Each row below is a small network's average activation on inputs in which a field has the value named, seen along a few directions.
Related values have similar rows: they may be neighbours, one step apart, or belong to one group.
In the rows, zero is written as 500.
Strong random noise was added to every row along 12 fixed directions; ignore it. To show where, here is one row again and again, with new noise each time:
[405 677 437 521 520 607 448 462 467 503 528 449 394 521 342 447 602 472
 219 467 530 833 469]
[598 660 439 665 540 657 578 557 390 681 547 472 419 428 431 508 574 540
 515 529 569 787 551]
[164 458 469 635 736 553 785 192 538 424 589 698 426 673 533 543 359 492
 665 557 374 547 886]
[765 339 364 657 365 639 574 780 549 469 535 326 326 454 642 792 493 554
 396 663 770 693 566]
[464 602 437 387 500 607 533 454 506 650 403 466 369 469 338 579 591 488
 375 505 434 770 372]
[655 325 452 375 318 569 610 603 504 568 425 479 457 338 449 732 447 357
 748 491 674 164 554]
[570 451 463 307 359 530 477 479 517 561 381 396 469 350 359 577 672 344
 443 406 548 308 319]
[406 713 603 281 349 592 502 437 151 489 518 347 401 545 440 602 444 330
 454 545 552 451 221]
[391 390 439 506 472 374 572 263 651 396 468 529 432 398 626 496 455 429
 315 365 566 440 530]
[463 448 567 678 534 479 363 734 685 441 495 523 468 575 627 545 427 572
 229 566 402 949 446]
[414 556 425 692 770 393 502 258 479 452 361 510 339 444 481 183 475 458
 371 512 340 379 590]
[281 787 773 449 437 563 558 493 207 269 898 541 888 794 740 487 319 626
 506 511 706 569 570]
[465 696 451  67 402 599 474 551 390 540 347 519 441 524 229 550 202 540
 518 595 580 426 476]
[558 449 397 219 567 412 582 421 641 438 303 531 554 495 542 449 298 708
 429 578 552 275 577]


MATUR, 15 values:
sife: [506 284 496 542 662 408 551 577 690 517 309 555 355 537 638 535 522 470
 303 510 378 730 460]
lugu: [310 581 609 542 469 432 527 152 496 626 623 496 553 483 562 497 814 409
 536 352 199 616 214]
deto: [495 544 472 629 657 458 687 302 337 628 488 558 309 429 625 433 368 421
 723 520 429 459 584]
pazal: [722 334 373 408 465 422 642 279 525 602 406 308 459 425 622 613 721 653
 563 545 479 288 274]
sud: [396 526 654 367 678 520 522 558 272 331 520 437 586 855 570 446 514 574
 470 647 454 498 428]
diri: [529 375 575 390 575 524 596 741 418 462 391 565 350 648 609 623 369 426
 430 538 636 736 502]
fot: [666 598 477 490 261 446 360 537 527 604 639 479 710 331 476 455 574 641
 575 376 592 488 367]
fonot: [359 668 566 541 336 584 480 388 383 539 710 418 587 582 463 691 559 575
 615 527 435 622 377]
favi: [367 507 515 462 371 592 554 409 459 305 719 382 594 652 579 714 566 549
 357 506 666 583 542]
gova: [690 551 495 546 471 585 345 785 451 403 606 280 619 711 556 566 626 794
 401 737 502 666 347]
bem: [645 476 510 625 526 333 333 475 349 343 523 279 376 461 652 207 872 309
  89 411 553 498 189]
pegig: [489 553 680 563 201 619 206 801 510 616 682 517 676 497 304 695 506 415
 873 528 247 502 365]
tapud: [341 687 407 176 400 681 551 343 605 608 578 535 523 589 273 697 478 631
 557 599 426 673 538]
vutik: [563 460 483 659 403 447 255 624 567 403 504 326 371 445 553 467 487 422
 319 570 406 506 351]
tili: [678 460 483 740 382 554 531 603 437 590 585 348 422 492 712 760 608 664
 481 623 601 788 370]
The values of MATUR form 5 separate groups.
- List the group mates of pegig, in the order listed. => lugu, bem
- List the group mates of tili, in the order listed. => sud, fonot
- List the group mates of vutik, in the order listed. => deto, tapud
- List the group mates of pazal, in the order listed. => fot, gova
